Each row below is a small network's average activation on inputs in which a field has the value named, seen along a few directions.
Related values have similar rows: they may be neighbours, one step apart, or belong to one group.
Strong random noise was added to every row along 9 fixed directions; ignore it. To show where, here is one row again and again, with new noise each time:
[ 143  240  593 -379  -23  -91 -224  235   95 -305 -326  -98 -253  210
 -134 -265  285 -111   68  178  120 -134  -36   29  116]
[-255  152  244  -71 -143   12   -1  -41  108   47  -85  215   81  198
  164  -21  226   -2  -19 -189  -85 -234 -105 -208   18]
[-113  -34  -33  -40 -264 -138   97  153  -32  250   43 -140   85  -31
 -276   87 -335   91  174   68   51   38   25  298  -71]
[ 270  156  539 -363  134 -198 -192  300  -23   42 -378  -22 -360  313
 -138 -250 -242  109   18  458  374   50 -230  209    3]
[-415 -300  100  414   -9  -67  -43  222  -57   67 -408  300  151  412
  -43  146 -278  196  -28  180 -391  226 -187 -263  -89]
[-366  145  463   43   22   71  -61   73  -93 -112 -251  554   -3  356
   79  -13   44  171 -103   84 -192 -117 -126 -359   23]
[ 248  160   93 -172  265   58  -48  110  -74  166  -11 -112 -265 -151
  -60 -233  -97  -88  -90  230  317  116  -92  154   73]
[ 555  111 -176   37  -66 -263  163  -67 -216  112  180  -32 -322 -288
 -159   72 -360 -172   77  -54  335   48  -20  459  -59]
[ 141 -228 -137  402 -251 -304   58   62  -84 -177 -136   16  -37   22
 -190  222 -143 -188  157 -195 -281  139    5   97  -64]
[ 480  216  405 -185  293 -163 -115  -49  -64   58 -163  285 -452  201
  235 -235  -73  -84 -147   31  345    7 -340  -30   40]
[-278   42 -378  358  -75 -130 -165  581  -57  -28 -479 -251 -128 -121
 -356  -38  186 -253   54   41  -57  -31  -58   74   13]


Field N:
n11: [ 187   64 -197  146 -157  -28  -12  -44 -151 -471   39 -270  -38 -403
 -373  152   30  -58   98  365   20 -175  436  396  -34]
n5: [-189 -429  108  159  434  280  -27 -296  182  112  158  127  370  181
  254   45  -28   80 -235  -55 -466  344   92 -304   87]
n6: [  89  106  416 -296  -35   76  -71  -27 -179 -627  219  144  -97 -111
 -245   47  -16  202   68  239  -57   -6  283   18 -100]
n3: [-107 -245 -200  146  133 -272 -223   60  -44   -4  104   14   37   40
  -56   12 -115  -11   95 -561 -269  201  -44 -233   38]
n4: [-191  151 -369  238  139  150   13  -23  -81  307  239  218  -43 -326
  104  -92   98 -205 -152 -397  -13   33 -111 -165  133]
n10: [ 623  305  140 -325 -154 -238 -100   84    9 -496 -183 -231 -314 -184
 -311  -25  208 -255   91  236  296 -182  214  581   94]
n8: [ 398 -431  -12  -27   87 -469 -206  119  117   40  263 -154  -22   60
 -162   61 -273 -204  287 -544 -308  564  -51   39   13]
n12: [ 461 -121  -35  100  -39 -443 -152   34   10  153 -257 -133 -189  338
  116  -77 -277  -56   76 -224  220   83 -394  172  -83]
n2: [ 360 -105  150  -56 -123  -29  134   25 -165 -420  102  123 -199  -50
 -234  245 -217   68  170  342  -56  177  243  105  -38]
n1: [-442   83 -588  488  181  -54 -160  495 -375  294 -300  179 -144  -42
 -172 -110 -335  160 -111  -64  199   12 -345  -32  -71]
n7: [ -58  -95 -418  -26   -9  473  296  -65  -13  -39   65 -383  185 -257
  -34  115   15  317  -35  744  199 -110  375  179  -59]
n9: [-452 -101 -204  437  -59  -45 -128  430 -332 -483 -452  209  -87  181
 -213    3  149  111   21   53 -230  -34   31 -402   -6]
Each value of N is a pair of two hidden parts, and every pair occurs once (4 first parts, 3 second parts).
- n1 and n4 share the first part; n1 and n9 share the second. Which value has the first part of n9 and the second part of n4? => n2
- n6 and n11 share the first part; n6 and n3 share the second. Which value has the first part of n3 and the second part of n11? => n5

Field M:
m3: [ 120   46  -42  154 -251 -222   31   83  158 -151 -203   83 -119   49
   32  160  284 -283  104 -157 -103 -110  -80   -2  -43]
m8: [ -45 -219 -114  366  -84 -263   30  -85   72  392  129  131  179  100
  141   66 -267  -64   44 -476 -241  236 -291  -55  -81]
m2: [ 773 -242  -42  -95 -109 -406   99 -449  216  406  220 -132 -142   87
  374    5 -370 -273   21 -486  182  323 -396  210  -74]
m1: [  -4 -137 -260  179 -164 -476 -135  -38  402  296 -376  -65   84  497
  413  195   94   12   58 -466   60 -211 -417  -63 -176]
m6: [ 330 -179 -338   92  519 -222 -192  163  -48  244 -132 -185 -298  -40
   87 -179 -105 -267 -133 -211  225  201 -213  120  -35]
m7: [  41  427   57  -73   51   90  -32   73 -321   94  105  199 -273 -318
 -207 -187   -5 -155  -39   -4  216 -213   40  122  217]
m9: [ 220 -383  156  -89 -260 -375 -155  163   62 -102   99 -239   30  219
 -238  -59 -292  118  352 -323 -185  429  -62   12   26]
m5: [ 363  233  494 -392  421  -54 -401   99  -93 -226  158   19 -386 -145
  -69 -484  244 -214  -70 -218   75   93  -31 -151  267]
m4: [ 342 -643  224  194  227  130 -135  -64  -67 -624   65 -203  -54   11
  -80 -146   51 -138   82  -89 -499  610  193 -370  172]
M is arranged as 3 separate groups.
- List the group mates of m3, in the order listed. => m8, m2, m7
- List the group mates of m5, in the order listed. => m1, m6
